These are the activations of a small network on made-up records, seen along a few directions, one row for each record.
Here are examples, each followed by its value of one field, NESI.
Other fields move the rows too, some of them a lot.
In the rows, 500 means zero.
Strong random noise was added to every row along 3 fixed directions; ignore it. To show where, here is one row again and again, with new noise each time:
656 480 596 394 596 466 539 433 337 802 535 560 663 472 318 463 470 482 467 556 554 679
595 456 647 511 563 504 529 324 279 588 576 436 405 477 580 492 596 436 552 472 707 495
459 391 550 432 511 529 476 343 402 654 499 561 567 472 382 560 554 587 507 432 577 517
683 527 589 416 595 479 542 481 335 746 529 547 608 494 415 462 467 461 471 577 542 630
544 444 618 509 538 523 509 329 313 556 553 456 402 483 586 521 601 476 551 451 681 455

372 443 486 469 435 670 433 470 379 426 429 579 344 557 678 649 639 690 525 445 533 240 -> zedok
579 543 358 545 558 520 514 675 370 535 588 457 610 521 571 586 412 521 463 608 399 486 -> tifa
409 537 416 386 391 567 428 644 730 485 320 693 619 555 415 571 415 677 426 484 264 407 -> zim
485 518 523 477 475 407 528 523 603 543 481 526 552 469 379 418 475 436 474 495 480 649 -> das
354 372 627 547 436 373 504 208 604 498 549 400 427 398 355 422 603 383 573 341 674 640 -> bas
325 522 394 443 383 467 447 567 828 502 358 660 603 507 353 522 410 568 452 454 281 569 -> bas
475 541 512 500 485 448 501 534 585 486 465 530 455 481 518 461 498 451 501 491 501 567 -> das
686 595 502 504 580 465 567 617 411 551 570 449 551 498 530 451 424 367 478 616 480 554 -> sese
591 416 714 328 555 602 504 360 173 728 464 615 448 515 456 489 669 589 504 499 697 452 -> zedok
631 607 419 425 554 597 501 769 341 558 465 612 605 585 597 575 434 602 419 639 352 381 -> tifa
470 299 549 442 561 433 508 255 365 820 615 478 735 389 138 524 512 545 497 456 601 744 -> fev
465 400 550 456 504 467 514 407 455 588 544 469 543 440 323 467 537 477 520 473 574 593 -> balu
397 419 690 343 449 448 457 280 582 663 399 615 463 433 262 398 629 528 513 413 627 654 -> pefo
568 574 560 393 537 486 515 543 554 626 408 651 540 517 421 413 467 517 435 570 467 623 -> zal
580 551 547 361 492 522 484 565 556 652 394 643 598 545 365 435 454 563 432 563 393 560 -> ruket
517 463 554 490 513 498 491 410 537 562 473 527 566 509 392 468 507 560 485 475 516 545 -> mal
608 487 559 478 556 404 519 478 519 653 528 482 675 449 288 426 433 464 482 521 494 692 -> zusub
658 586 574 480 548 438 533 498 498 619 525 457 528 493 433 398 453 411 502 575 502 648 -> ruket
631 562 611 356 563 391 540 517 595 781 416 654 699 489 183 325 417 459 416 597 445 825 -> zal
541 540 741 423 488 430 498 341 531 564 423 533 313 476 488 333 635 390 545 476 664 611 -> pefo
559 534 612 444 478 520 492 458 558 488 413 573 437 532 541 467 511 507 502 460 527 437 -> zim
322 439 423 480 402 570 409 494 702 385 369 621 534 529 466 602 494 694 487 377 391 345 -> zusub
319 431 379 491 417 580 439 519 615 384 430 578 516 527 491 619 501 622 499 418 395 339 -> sese
661 594 490 555 591 508 574 603 349 465 586 420 449 526 665 457 457 398 494 619 523 495 -> fek
380 548 284 584 453 574 456 685 590 274 480 481 455 557 681 599 450 564 497 523 336 331 -> fek
428 528 382 412 475 715 417 694 376 451 383 675 496 612 660 674 534 772 446 535 365 200 -> rada
449 427 325 641 516 443 551 535 490 442 662 340 606 443 461 546 416 415 509 501 482 577 -> tino
510 426 553 571 572 601 513 356 170 452 622 387 334 491 707 585 644 540 567 469 729 344 -> rada
494 514 437 443 521 552 457 553 450 582 478 557 568 514 503 597 464 593 483 538 424 469 -> fev
755 701 507 464 566 489 573 772 448 531 486 525 478 564 629 384 390 343 458 708 387 555 -> balu
586 595 387 558 521 535 546 743 449 408 534 475 514 553 650 528 420 450 460 598 388 398 -> tino
389 447 383 335 459 542 421 559 744 669 324 765 819 539 140 544 379 769 384 486 250 583 -> mal

Here are new rows. What is NESI for each?
430 304 630 531 506 481 486 199 434 528 558 438 497 424 377 510 606 536 566 335 709 518 -> zusub
421 516 556 542 447 471 488 440 599 383 462 479 343 499 580 428 577 464 520 466 569 495 -> zal
501 552 568 510 487 445 505 493 574 475 462 505 413 503 532 397 536 441 493 524 535 571 -> zal
606 540 659 460 530 348 555 393 574 666 505 500 559 452 308 338 472 323 502 498 557 765 -> bas
605 658 378 359 482 527 496 782 687 668 345 735 737 593 362 478 292 607 363 662 159 607 -> ruket
345 494 224 656 458 517 475 615 630 315 561 401 551 514 567 615 412 538 500 502 335 446 -> fek
437 395 549 552 486 508 483 338 481 483 539 432 479 476 452 494 576 553 519 430 602 492 -> mal
575 584 541 340 495 688 464 660 333 559 347 716 432 623 645 565 562 674 447 583 428 269 -> zedok
317 393 699 389 392 515 435 242 585 489 369 597 300 467 440 435 707 557 551 345 670 466 -> pefo
707 590 460 467 624 434 576 654 447 694 554 517 730 520 337 409 342 420 421 678 377 727 -> fek
315 489 478 524 428 468 421 427 697 400 416 518 414 478 480 503 567 557 524 418 501 501 -> zal
353 431 513 485 429 649 417 416 425 370 427 559 344 551 691 649 644 669 531 387 553 191 -> fev
372 466 589 489 418 445 466 365 647 439 441 506 391 467 469 449 579 449 541 383 556 512 -> bas
383 359 468 605 490 567 472 350 319 403 600 393 402 474 631 637 625 568 572 386 654 321 -> tifa
605 678 435 340 466 590 454 827 638 533 295 738 631 611 514 526 348 629 391 620 192 402 -> zim
620 604 384 496 545 445 534 716 556 581 522 506 659 502 444 481 339 395 454 634 324 622 -> sese
